These are the activations of a small neural network, seen along a few directions. Each row is one input.
In each table, some parts of the input vary, and every possible input appears once, in random order.
Descriptions start from the smaller parts, as in this example, which fits no table here: one of 6 places along a line, together with either a single point or one of 9 places along a line or (one of 3 separate values, together with one of 8 places around a ring).
Shared parts are said once, and a part with two or three values counts as separate values.
In the rows, 128 means zero.

Other details of the inputs vary at random and push rows far along two fixed directions, the same in every table; ignore that.

Table:
R1: [124 106 134 122 148 125 133 134 136 121 136 136 112 132 112]
R2: [113 154 130 127 114 136 134 115 127 128 129 122 135 137 136]
R3: [132 116 116 127 140 112 130 126 137 133 125 127 117 132 111]
R4: [139 147 127 134 109 135 127 130 112 124 127 117 141 132 144]
R5: [127 144 130 132 113 140 121 124 119 130 127 126 141 125 150]
R6: [115 147 131 129 116 142 126 120 121 128 126 130 137 127 146]
R7: [135 104 132 124 144 121 128 137 135 126 134 131 119 127 114]
R8: [122 114 125 123 144 118 129 123 138 131 130 129 115 135 115]
R9: [ 34 107 209 126 157 226 164 156 102  25 174 244  77 136 149]
R10: [136 103 130 126 143 123 119 137 132 131 129 133 124 118 123]
R11: [135 109 122 126 144 116 132 135 135 126 128 131 114 131 108]
R12: [135 114 119 127 136 114 124 131 137 138 120 132 126 117 116]
R13: [119 149 134 128 113 139 128 122 124 131 126 124 143 124 142]
R14: [135 148 127 132 112 137 131 127 113 122 129 119 136 137 141]
R15: [120 118 123 123 141 115 127 121 143 136 126 128 120 129 115]
R16: [122 151 128 128 112 135 122 118 123 137 124 118 145 127 147]
R17: [143 104 130 127 139 120 127 142 133 127 130 131 122 119 114]
R18: [119 156 122 132 112 134 133 116 123 127 124 122 133 139 139]
R19: [126 153 130 130 108 134 129 123 123 132 124 120 145 123 140]
R20: [127 113 118 125 144 114 127 122 140 135 127 127 115 133 113]
R21: [125 149 127 128 118 135 127 118 118 128 130 114 135 144 145]
R22: [141 100 125 128 144 119 120 137 133 130 129 132 119 122 118]
R23: [123 153 122 130 114 132 136 119 120 124 126 119 132 142 135]
R24: [145 100 122 129 142 114 123 141 132 129 127 132 120 120 113]
R25: [128 119 124 124 135 113 127 126 144 140 124 125 128 120 113]
R26: [123 115 128 122 142 119 133 126 140 128 131 129 116 132 111]
R27: [149 108 121 129 134 113 122 139 132 136 122 126 127 115 116]
R28: [140 101 131 125 142 120 124 140 134 128 132 131 122 120 116]
R29: [130 107 130 124 145 122 135 137 135 121 133 134 113 131 108]
R30: [125 122 124 124 135 116 134 126 142 133 125 128 122 126 109]
R31: [125 114 120 126 141 114 123 124 142 140 123 132 121 122 115]
R32: [121 154 126 132 111 134 133 121 122 128 123 125 137 131 137]
R33: [115 152 129 128 115 136 127 115 125 132 126 123 138 133 143]
R34: [135  99 126 126 148 120 124 134 135 127 132 135 113 127 114]
R35: [134 149 132 132 106 136 126 128 120 131 125 119 147 121 144]
R36: [128 123 117 126 134 113 132 126 139 135 122 127 122 128 111]
R37: [133 148 132 131 112 138 132 128 115 121 132 118 137 136 141]
R38: [131 140 131 133 115 142 122 127 115 125 129 125 137 128 150]
R39: [121 156 128 130 108 133 132 120 125 131 124 120 141 130 137]
R40: [143 111 126 126 134 113 119 134 139 143 124 123 134 111 119]
R41: [139 102 124 128 145 117 127 138 132 125 129 135 115 126 112]
R42: [116 153 124 130 116 135 129 112 125 130 126 122 133 139 141]
R43: [121 156 123 133 111 134 130 119 122 129 122 124 138 133 141]
R44: [124 115 126 124 141 119 136 129 138 125 130 131 115 131 108]
R45: [143 106 129 126 138 118 121 138 135 136 127 126 129 115 119]
R46: [126 153 126 131 108 134 129 123 120 131 121 123 142 125 140]
R47: [133 144 131 131 114 139 121 126 114 126 130 116 141 133 150]
R48: [128 145 131 130 117 139 125 123 115 125 132 118 136 139 147]
R49: [137 147 126 135 109 137 124 129 112 127 125 120 142 128 149]
R50: [129 151 122 133 114 134 131 121 115 124 127 117 134 143 141]
R51: [128 145 131 130 113 138 120 124 120 133 127 121 144 124 150]
R52: [144 111 121 128 134 113 123 136 136 139 121 129 129 112 116]
R53: [142 105 130 127 138 120 125 141 133 131 128 131 126 114 116]
R54: [130 103 125 125 149 119 126 129 137 129 131 133 111 132 113]
Each input here is: one of 6 places around a ring, together with one of 9 places around a ring.
Changing only the place on the ring of 6 turns R13 into R6. The same change can be made to R26. Which row results?
> R20
Changing only the place on the ring of 6 turns R46 into R12. The same change can be made to R27. Which row results?
> R49

Table:
R55: [105 179 124 131 102 153 130 104 106 122 126 123 142 152 162]
R56: [137 123 117 125 127 114 128 122 151 149 121 123 127 113 106]
R57: [124 176 139 145  92 164 132 121 100 103 141 119 141 154 166]
R58: [137 121 114 128 133 102 131 133 149 148 110 132 129 108 105]
R59: [126 188 126 128  88 142 135 114 103 131 123  96 160 144 161]
R60: [117 188 127 130  91 146 141 113 105 123 124 107 152 144 154]
R61: [128  93 121 119 159 118 120 131 133 130 127 135 114 128 116]
R62: [157 108 108 137 137 112 117 133 126 137 122 122 117 131 122]
R63: [141 105 124 119 143 110 130 139 132 134 125 119 129 124 111]
R64: [151 129  90 128 126  84 119 106 155 167 114  97 126 132 108]
R65: [139  87 143 120 150 131 122 144 138 125 139 144 117 109 110]
R66: [138 174 132 141  83 154 127 134  95 115 127 122 158 126 171]
R67: [146 178 128 148  74 149 115 119 101 129 124 113 164 121 175]
R68: [121 178 139 139  92 157 131 118 105 111 139 109 147 153 170]
R69: [134 101 127 129 150 123 122 132 136 126 136 132 109 132 121]
R70: [112 179 124 130 100 150 126 104 102 127 126 112 149 150 169]
R71: [111 196 123 137  82 143 138 101 117 124 129 105 148 155 155]
R72: [ 14  91 226 120 179 231 173 155 109   7 191 250  59 153 139]
R73: [126 118 124 125 137 113 129 135 141 140 116 137 130 109 115]
R74: [125 103 131 121 148 114 124 142 141 138 121 139 127 108 114]
R75: [126 113 120 120 144 115 126 132 130 133 120 130 122 126 118]
R76: [143  98 132 125 145 116 131 143 137 125 133 125 118 127 106]
R77: [167 105 111 133 132 103 126 144 128 136 122 112 127 121 104]
R78: [139  95 124 125 152 118 125 146 127 124 124 139 113 124 114]
R79: [129 117 130 120 138 115 134 130 138 133 130 119 124 131 111]
R80: [126 104 129 128 140 113 113 131 147 147 120 134 130 103 119]
R81: [124 110 125 131 138 113 116 128 151 146 117 137 128 104 112]
R82: [132  92 134 120 153 114 123 149 138 134 126 142 127 106 116]
R83: [134 127 115 126 131 104 140 124 146 137 121 119 121 130  99]
R84: [109 186 128 143  84 150 128 107 120 131 117 125 155 124 161]
R85: [129  91 145 114 153 130 121 139 140 132 139 142 119 110 113]
R86: [129 185 122 131  91 145 124 114  93 130 119 101 161 145 174]
R87: [140  92 133 130 140 118 114 140 140 134 127 142 126 100 120]
R88: [134 123 120 123 134 106 133 126 143 139 124 114 125 131 103]
R89: [131 104 134 116 143 123 120 131 146 143 132 128 125 112 112]
R90: [136 105 134 120 145 114 132 136 137 131 132 123 123 129 109]
R91: [136 116 111 123 140 105 117 114 143 151 126 110 125 131 120]
R92: [127 116 125 125 139 110 127 122 143 136 131 115 125 132 113]
R93: [ 41  88 219 128 169 230 178 169 102   5 188 250  58 150 129]
R94: [125 103 128 122 152 121 122 125 136 131 135 130 114 131 123]
R95: [166 120 103 140 127 105 113 123 132 149 124 104 127 134 126]
R96: [109 193 116 134  89 150 134  99 107 126 123 117 145 154 163]
R97: [149  97 123 124 144 109 129 147 132 130 126 124 122 122 107]
R98: [157 109 112 136 135 112 121 141 123 133 119 125 119 125 117]
R99: [135  93 123 125 155 121 121 138 131 125 129 139 107 129 119]
R100: [133 129 114 126 131 107 142 127 138 134 117 124 121 126 101]
R101: [136 119 106 125 137 100 120 111 148 153 123 110 121 132 112]
R102: [160  99 128 130 134 123 118 140 134 133 132 130 124 109 111]
R103: [115 115 126 122 147 123 133 132 132 124 121 145 112 127 111]
R104: [133  95 132 126 144 113 113 136 143 143 124 137 131 100 122]
R105: [144  91 130 124 147 113 122 152 135 131 126 140 128 105 115]
R106: [104 192 126 135  91 155 143 109 101 114 120 128 141 147 158]
R107: [107 190 131 135  89 147 134 104 113 122 132 105 149 153 158]
R108: [114 187 137 130  85 160 129 109 114 131 130 111 157 134 163]
Changing only one part turns R82 into R74. The same change can be made to R86. Which row results?
> R75
Changing only one part turns R72 into R71. The same change can be made to R90. Which row results?
> R83
What is each input in this table made of?
> one of 6 places along a line, together with either one of 3 separate values or one of 6 places around a ring
Change only the choice among 3 separate values in R74. List by row number the other rows that result.
> R80, R89
Change only the place on the line of 6 in R81. List by row number the other rows that result.
> R67, R80, R84, R87, R104
Change only the place on the ring of 6 in R97. List by row number the other rows that result.
> R68, R69, R76, R78, R99
Change only the choice among 3 separate values in R84. List by row number the other rows that result.
> R56, R58

Table:
R109: [126 137 136 128 120 136 130 129 124 125 130 127 135 126 134]
R110: [143 106 114 128 139 107 120 134 140 143 118 130 126 112 112]
R111: [119 146 127 129 119 132 139 122 125 122 128 126 128 138 129]
R112: [115 144 131 128 120 134 132 121 129 128 127 128 133 130 133]
R113: [123 134 132 128 123 136 123 124 124 129 129 128 134 126 141]
R114: [124 138 134 130 117 137 127 129 124 126 126 132 136 121 137]
R115: [153 105 118 127 138 104 123 138 138 141 123 117 127 119 109]
R116: [119 139 136 127 121 137 131 126 128 126 130 130 134 126 133]
R117: [146 104 114 129 140 108 118 134 137 141 120 128 124 116 115]
R118: [126 140 130 132 117 136 129 130 121 124 125 134 135 123 137]
R119: [ 67  42 187 119 200 173 160 173 136  48 164 239  55 119  89]
R120: [132 140 127 132 115 133 130 131 120 126 124 128 136 124 134]
R121: [123 138 132 127 125 137 133 124 121 120 134 124 127 141 134]
R122: [120 137 134 130 120 140 126 128 122 125 127 135 134 122 141]
R123: [127 139 133 130 117 136 129 130 123 127 127 128 137 122 135]
R124: [125 137 129 128 126 134 128 121 122 125 132 122 127 141 136]
R125: [131 133 128 133 122 138 126 129 117 121 130 131 129 132 141]
R126: [114 144 134 127 120 137 135 123 127 123 130 130 131 132 132]
R127: [115 138 134 127 123 137 127 123 128 128 128 132 133 125 138]
R128: [121 141 122 131 124 131 130 118 124 125 128 125 125 142 134]
R129: [144  98 120 125 146 108 116 132 141 144 125 123 123 119 113]
R130: [125 135 132 130 121 138 124 127 121 126 128 131 133 126 143]
R131: [159 106 112 130 137 103 122 138 133 140 122 116 125 123 110]
R132: [123 139 135 128 118 136 128 128 125 127 129 128 137 123 135]
R133: [133 135 133 131 121 137 129 132 117 120 132 124 132 133 138]
R134: [122 134 133 128 125 137 125 123 123 125 133 127 130 134 141]
R135: [125 140 125 129 123 132 136 122 121 120 131 123 124 145 129]
R136: [134 135 130 131 120 136 125 128 116 124 131 123 133 134 142]
R137: [147 110 108 125 141  95 128 128 144 144 120 113 120 129  99]
R138: [150 100 117 125 144 104 117 132 139 145 125 117 125 122 112]
R139: [125 140 122 130 124 131 131 120 121 123 130 122 124 145 133]
R140: [122 140 135 127 120 136 132 127 125 124 131 126 133 129 134]
R141: [136 105 115 124 146 103 120 126 146 147 121 122 121 121 108]
R142: [131 135 134 128 122 137 128 129 119 123 133 122 132 134 138]
R143: [158 106 110 130 138 103 118 135 133 142 121 116 125 124 114]
R144: [121 139 129 129 124 135 127 119 124 126 131 124 129 138 138]
R145: [142 107 115 123 142  99 127 129 148 145 122 119 123 121 101]
R146: [133 136 131 133 119 136 133 135 116 117 130 129 131 132 134]
R147: [122 139 134 128 118 136 127 126 126 129 127 129 138 122 137]
R148: [153 104 118 125 139 102 121 135 141 145 124 114 129 118 107]
R149: [129 134 131 132 122 138 124 127 119 124 131 128 132 130 143]
R150: [127 136 134 127 124 138 130 127 120 121 134 124 130 137 137]
R151: [127 138 134 127 121 135 131 128 123 123 133 123 133 133 134]
R152: [113 141 125 129 125 135 131 119 126 124 127 132 124 138 134]
R153: [135 111 113 125 142 101 131 128 147 142 119 126 119 122  98]
R154: [126 133 133 128 126 137 126 125 121 124 134 125 129 136 139]
R155: [114 145 127 129 121 132 136 120 128 126 125 132 128 133 129]
R156: [134 100 124 123 146 110 120 133 145 142 123 132 124 111 111]
R157: [124 141 130 127 121 133 134 124 124 123 131 122 130 138 132]
R158: [119 137 132 128 124 136 124 122 125 128 129 128 133 129 140]
R159: [115 143 129 127 122 133 129 119 128 131 126 128 133 130 136]
R160: [131 108 112 125 146 102 125 125 148 145 117 129 118 121 103]
R161: [118 140 134 127 120 136 129 124 128 128 128 129 135 125 135]
R162: [126 137 136 130 119 139 132 133 121 120 130 131 133 126 136]
What is each input in this table made of?
> one of 6 places along a line, together with one of 9 places around a ring
Changing only the place on the line of 6 turns R144 into R129. The same change can be made to R121. Which row results?
> R142
Changing only the place on the line of 6 turns R145 into R109. The same change can be made to R141. Which row results?
> R113
A walk changes only the place on the line of 6. It starts at R155 and steps to R112. List the rest of the walk in order.
> R161, R147, R114, R118
